A small network was shown many inputs. Here are its activations along a few directions, one row for each input.
Each table varies a few parts of the input and shows all the possible inputs, shuffled.
Descriptions start from the smaller parts, as in this example, which fits no table here: values(3) and (point or ring(9) or (line(4) and ring(5))).
Shared parts are said once, and a part with two or three values counts as separate values.
In the rows, 128 means zero.

Other details of the inputs vary at random and push rows far along two fixed directions, the same in every table; ignore that.

Rows:
r1: [103 117 108 105 173  65  82 131  96 168 152 155  88 110 142]
r2: [104 116 147 119 136  90  67 114 120 155 124 142  94  87 134]
r3: [163  97 198 149  89 165 138  76 190 149 117 117 150 100  71]
r4: [155 128 125 129 103 147 213 153  76 118  96 108 184 172 129]
r5: [124 149 129 188 148 182 204 165  40 130 123 112 166 166 195]
r6: [165  95 192 130  80 152 132  67 178 135 106 119 164 100  72]
r7: [137  99 179 151 103 170 128 105 165 139 122 134 139  84  98]
r8: [104 163 120 124 179  84 106 155 119 140 156 158  66  58 134]
r9: [130  86 157  95  42 130 136  71 187 147 105 116 158 120  79]
r10: [132 138 118 129 141  74 120 123 147 164 148 143  66  81  96]
r11: [ 96 136 133  74 167  67  86 169 105 125 127 153  94  84 138]
r12: [118 130 108  95 139  97 112 149  84 154 119 130 127 136 121]
r13: [108 130  76 110 190  67  91 136 153 101 134 155  52 152 127]
r14: [120 142 100 139 137 118  65 163 141 110 161 122 106 146 180]
r15: [155 187 119 170 162 162 244 161  58 113 137 111 163 151 161]
r16: [165 141  77 166 133 161 200 184 101  83 161 104 173 216 200]
r17: [ 73 126  99  66 147  61  85 130 106 165 151 145  99 123 151]
r18: [128 161 120 145 123 171 201 177  21 110  88 100 191 178 176]
r19: [160 133  81 164 109 185 147 154 119 107 157 102 176 202 164]
r20: [160 123 136 163  65 174 127  73 168 175 115 115 139  96  41]
r21: [160 115 148 136  99 175 114  67 218  84  90 117 136 146  54]
r22: [114 109 122 102 171  46 109 136 111 151 152 154  77 106 145]
r23: [101 137  65 116 186  97  70 129 135 114 134 149  67 160 122]
r24: [ 92 142  94 108 197  97  72 145 149  78 132 162  61 122 138]
r25: [179 108 155 135  73 162  89  98 234 103 143 105 153 133  93]
r26: [ 74 125 138  81 109  85  71 113 132 152 122 133 107 100 143]
r27: [128 118 167  92  80 141 155  90 155 125 113 110 175 128 112]
r28: [120 167  80 176 158 192 180 155  67  64  96 111 152 213 176]
r29: [117 118 118 143 159 117 122 135 101 172 151 139 109 128 138]
r30: [144 151 141 109 144 128 189 161  73 109 109 113 172 155 145]
r31: [110 169 117 152 149 110 115 142  98 155 133 133  87  90 137]
r32: [141 102 170 138  96 166 140 102 139 119 110 132 163  95 108]
r33: [157 115 135 148  83 184 104 132 193  85 144 115 159 132 128]
r34: [114  97 174  93  50 160 118  80 182 125 103 123 167  90  90]
r35: [127 112 131 141 158  96 150 140 118 157 149 141 100 124 142]
Description of these inputs: ring(5) and (values(2) or line(5)).
Changing only the ring(5) part turns r35 into r3. The same change can be made to r10. Which row results? -> r15
Change only the values(2) part in r14. List by row number the other rows that result. -> r28
Change only the values(2) part in r33. List by row number the other rows that result. -> r24
Change only the ring(5) part in r4. List by row number the other rows that result. -> r11, r12, r18, r30

Rows:
r36: [117 157 104 139 174 122 206 181  36 124 153 125 148 158 203]
r37: [142 109 158 121  82 151 152 101 145 136 110 118 163 118  98]
r38: [132 114 133 133 129 133 107 111 159 124 124 133 115 123 110]
r39: [115 143  92 129 183 108 133 163  93 116 145 142 103 146 164]
r40: [111 134 135 112 155  88 106 134 113 144 126 144  96  95 126]
r41: [159 126 131 164 112 183 176 121 120 105 113 110 170 168 125]
r42: [116 127 120 113 169  77  72 142 143 133 157 147  80 113 144]
r43: [118 127 110 112 165  78  71 147 139 135 157 148  79 112 137]
r44: [135 118 124 118 111 122 101 121 158 125 125 124 123 133 108]
r45: [143 122 143 144  91 164 119 101 172 117 122 116 143 126 105]
r46: [143 140 121 159 106 191 243 143  51 115 110 102 210 186 169]
r47: [147 148 133 167 115 192 224 153  55 111 109 105 199 162 162]
r48: [144 135 117 146  95 186 171 125 122  99 112 106 176 168 128]
r49: [120 123 110 106 151  91  87 140 135 126 142 141 100 129 133]
r50: [123 111 145 107 107 113 124 110 140 146 127 128 130 109 111]
r51: [148 106 145 132  93 154 116 101 166 118 114 117 150 140 101]
r52: [110 120 119 107 156  96  89 135 140 122 139 142  99 126 143]
r53: [101 129 134  83 159  63  95 141 124 146 141 150  90  93 136]
r54: [118 140 116 119 158  94  96 132 143 126 140 138  88 122 135]
r55: [138 113 160 119  86 146 134 104 145 134 102 120 158 109  93]
r56: [118 116 142 114 108 117 113 108 135 153 119 127 132 113 111]
r57: [149 108 146 149  95 172 127 105 165 119 119 117 151 132 108]
r58: [138 129 123 130 113 131 100 121 162 128 134 125 119 120 113]
r59: [112 134 135 109 156  85 112 135 118 143 130 144  98  94 124]
r60: [ 99 130 126 107 158  70  86 136 120 164 150 146  86  93 140]
r61: [138 143 127 155 110 189 221 145  51 117 105 102 201 181 161]
r62: [142 113 134 144  89 167 118 107 168 119 121 123 143 124  99]
r63: [140 116 156 138  92 154 133  98 139 143 101 119 142 109  87]
r64: [141 114 159 138  85 156 127 104 141 145 109 117 148 106  97]
r65: [152 136 127 151  96 188 181 124 121  98 110 101 185 176 138]
r66: [122 119 150 111 111 119 112 116 132 139 110 129 131 103 109]
r67: [112 142 103 109 166  77  79 140 142 133 147 145  72 113 130]
r68: [122 132 122 122 153  92  90 141 145 129 149 136  94 122 141]
r69: [111 139 116 111 164  78  74 141 148 131 155 142  77 110 147]
r70: [138 115 158 139  85 157 127 101 141 151 112 118 148 111  97]
r71: [121 133 119 121 159  90  96 135 142 128 140 138  89 126 132]
r72: [156 119 132 148  92 162 133 107 162 122 111 114 145 140  88]
r73: [155 111 134 144  98 158 122 102 162 124 115 121 140 133  86]
r74: [116 128 119 107 150  87  90 138 143 124 140 135  98 131 140]
r75: [135 111 157 124  83 151 127 101 139 140 100 116 152 115  95]
r76: [142 123 140 143  97 162 125  95 170 116 113 118 137 130  95]
r77: [115 145 106 139 164 128 143 159  99 106 147 134 124 149 177]
r78: [118 124 111 120 154 103  89 143 139 130 148 143  94 116 137]
r79: [115 159  97 143 178 122 209 173  31 127 140 130 142 165 196]
r80: [128 140 117 135 125 154 155 134 117 100 124 116 152 162 150]
r81: [145 115 164 131  88 151 140 106 151 141 117 122 152 102  96]
r82: [111 165 106 130 190 106 184 192  35 119 147 134 135 142 202]
r83: [142 115 131 144  95 165 124 101 165 118 112 124 138 128  89]
r84: [123 116 122 118 112 132 100 117 157 118 124 133 123 126 111]
r85: [121 152  93 122 156 119 143 162  94 108 139 126 128 161 169]
r86: [123 122 145 127 117 124 116 108 131 154 115 130 118 107 102]
r87: [130 119 148 119 120 117 132 110 141 146 125 133 122 101 102]
r88: [130 123 151 118 121 118 129 114 140 144 120 134 122  98 100]
r89: [119 155  95 136 159 127 142 163  97 109 148 129 123 149 169]
r90: [135 109 142 131  90 161 118  99 169 112 112 121 148 134 104]
r91: [111 163  97 145 181 125 203 174  28 129 137 127 145 166 193]
r92: [127 115 143 126 108 120 120 110 139 156 131 131 124 103 115]
r93: [101 131 113 112 172  81  80 134 143 125 146 152  72 111 138]
r94: [146 125 129 146  91 170 133 101 162 116 112 116 144 134  90]
r95: [111 160 105 127 189 103 190 188  41 125 157 135 132 146 203]
r96: [129 110 124 118 116 131 100 118 156 123 124 131 124 128 111]
r97: [141 122 126 132 114 127 101 125 161 130 134 125 119 124 110]
r98: [103 127 126 100 164  64 102 132 123 156 149 149  79  93 131]
Describe the family of inputs behind these rows. -> values(3) and (ring(9) or (values(2) and ring(6)))
Changing only the values(3) part turns r59 into r82. The same change can be made to r38. Which row results? -> r57
Changing only the values(3) part turns r95 into r87. The same change can be made to r43. Which row results? -> r73
Change only the ring(9) part in r56. List by row number the other rows that result. -> r37, r46, r50, r53, r55, r61, r66, r75
Change only the values(3) part in r51. List by row number the other rows that result. -> r41, r42
Change only the values(2) part in r62. List by row number the other rows that result. -> r77

Rows:
r99: [103 152 109 116 189  78 159 190  60 124 161 140 116 131 209]
r100: [105  90 167  70  84  71  12  68 218 180 126 137  81  52  57]
r101: [ 89 152 115  82 203  39 107 178  76 133 158 151  89 120 189]
r102: [145 101 159 132  62 160 125  96 157 151 114 112 157 105 100]
r103: [149 101 162 148  77 164 123  96 155 153 117 117 155 103  83]
r104: [100 171  72 132 207 110 121 192  89  83 154 146 105 161 203]
r105: [106 153  65 108 212  56  93 187 114 117 173 149  66 157 180]
r106: [ 96 121 126  81 149  66  73 126 124 154 127 157  78  98 118]
r107: [167 128 100 178 110 207 197 127 115  77 124 103 194 210 152]
r108: [142 106 154 140  80 157 128  86 149 147  89 117 148 114  69]
r109: [142 136 132 141 107 189 229 130  77 102 101 108 195 166 137]
r110: [105 171  68 114 203  66  89 189  98 101 169 146  63 145 183]
r111: [143 144 124 179 107 195 220 128  76 128 110 104 188 161 140]
r112: [122 102 172  99 105  77  32  65 229 177 130 153  57  37  45]
r113: [153 131 116 180 108 219 193 135 117  70 112 100 187 209 156]
r114: [155 106 171 142  84 164 137  96 164 142 122 119 152  98  83]
r115: [153 109 164 135  88 156 137  87 157 136  90 117 144 109  70]
Describe the family of inputs behind these rows. -> ring(5) or (values(2) and ring(6))
Change only the values(2) part in r106. List by row number the other rows that result. -> r109

Rows:
r116: [100 142 108  93 172  72 146 179  53 141 134 134 127 149 187]
r117: [ 79 157  80  95 187  73 137 169  60 126 136 147  91 144 175]
r118: [154 113 152 163  82 186 174 120 138 125 127 113 169 118 113]
r119: [122 106 120  84 127  75  65 125 171 123 140 135  90 135 115]
r120: [129  91 174  96  87 110  74  86 206 133 120 141 102  57  68]
r121: [110 149 103 139 200  96 162 166  39 150 147 143 106 137 171]
r122: [134  93 146 105 107  92  32  87 233 151 163 137  89  88  88]
r123: [137 129 128 124 155  84  75 123 190 140 155 140  62  99  99]
r124: [100 169 122  99 211  61 154 179  63 134 139 148  92 117 172]
r125: [136 113 152 100 123  77  54  86 234 125 123 143  73  81  58]
r126: [103 108 132  89 118  81  88 121 141 139 125 136 105 116 129]
r127: [139 129 121 173 125 173 190 126  94 133 111 124 152 152 136]
r128: [147 108 176 127  67 178 175  97 139 131 101 104 209 129 108]
r129: [157 132 152 177  90 182 188 109 134 128 113 108 160 128 108]
r130: [146 131 161 144  93 167 181 104 141 111  94 115 156 126 101]
r131: [135 148 108 149  95 205 176 123  93  93  88 104 187 179 127]
r132: [116 103 156 111 103 117  20  93 211 151 147 135  95  74 100]
r133: [118 117 120 120  97 119  25  86 193 160 120 137  83  86  73]
r134: [142 113 127 121 137  93  72 128 195 134 161 148  87  94 108]
r135: [137 128 134 155 105 172 182 127 104 127 142 111 178 147 167]
r136: [142 124 138 121  77 178 176 100 107 140  87 104 178 144  87]
r137: [123  95 180  76 111  79  59  99 191 154 127 146  91  44  65]
r138: [141 121 142 155 102 204 152 100 127  95  84 111 162 153  96]
r139: [123 152  92 113 200  89 157 185  90  79 160 141 118 152 189]
r140: [163 120 160 156  88 180 179 126 119 143 124 115 180 115 111]
r141: [109 144 100 148 182 117 100 146  97 127 139 145  89 131 153]
r142: [133  91 156 105  80  88  53  91 176 189 127 132 104  80  83]
r143: [165 133 101 184 134 194 205 132 100 105 121 111 168 193 137]
r144: [ 91 143  87 120 160  78 106 144  96 154 151 145  83 120 147]
r145: [ 96 151  92 110 174 101 120 183  65 100 135 129 120 165 201]
r146: [133 122 155 132  86 182 129 108 153  99 109 113 181 139 128]
r147: [135 128 141 149 126 167 209 123  69 117  94 116 182 158 118]
r148: [157 145  83 169 112 189 196 138  97 113 126 104 175 200 136]
r149: [ 90 139  91 116 175  59 112 181  79 151 162 143  89 136 196]
r150: [ 83 147 118  97 180  78 145 174  83 117 153 147 120 137 201]
r151: [105 157  98 124 204  93  97 195  91 121 170 152  76 112 196]
r152: [151 140 153 152  98 186 151 105 146  91  91 108 158 130 104]
r153: [124 115 130  91 137  88  81 113 182 114 149 137 113 119 130]
r154: [152 129 107 137  88 184 174 110 139 102  98 107 177 184  96]
r155: [119 163 120 137 192  87 160 170  60 148 156 136 100 118 169]
r156: [ 96 150  83 132 181  90 101 190  70 126 157 133 103 155 206]
r157: [ 96 150  98 119 199  95 165 160  58 116 125 152 102 147 179]
r158: [154 115 162 148  78 178 172 107 120 148 129 104 194 130 127]
r159: [157 112 132 144 110 176 162  97 151  98  99 117 153 166  87]
r160: [129 104 146 107  79 111  62  75 178 192 119 132 101  77  48]
r161: [156 145 144 186  98 196 155 119 139 113 110 110 160 136 113]
r162: [171 105 119 153  74 170 140 109 155 123 125  99 166 168 118]
r163: [108 124 143  98 142  94  54 134 172 112 131 153  88  78 116]
Describe the family of inputs behind these rows. -> values(2) and line(4) and ring(6)
Changing only the values(2) part turns r148 into r154. The same change can be made to r162. Which row results? -> r119
Changing only the values(2) part turns r143 into r159. The same change can be made to r160. Which row results? -> r136
Change only the values(2) part in r157. List by row number the other rows that result. -> r127
Change only the values(2) part in r118. List by row number the other rows that result. -> r120
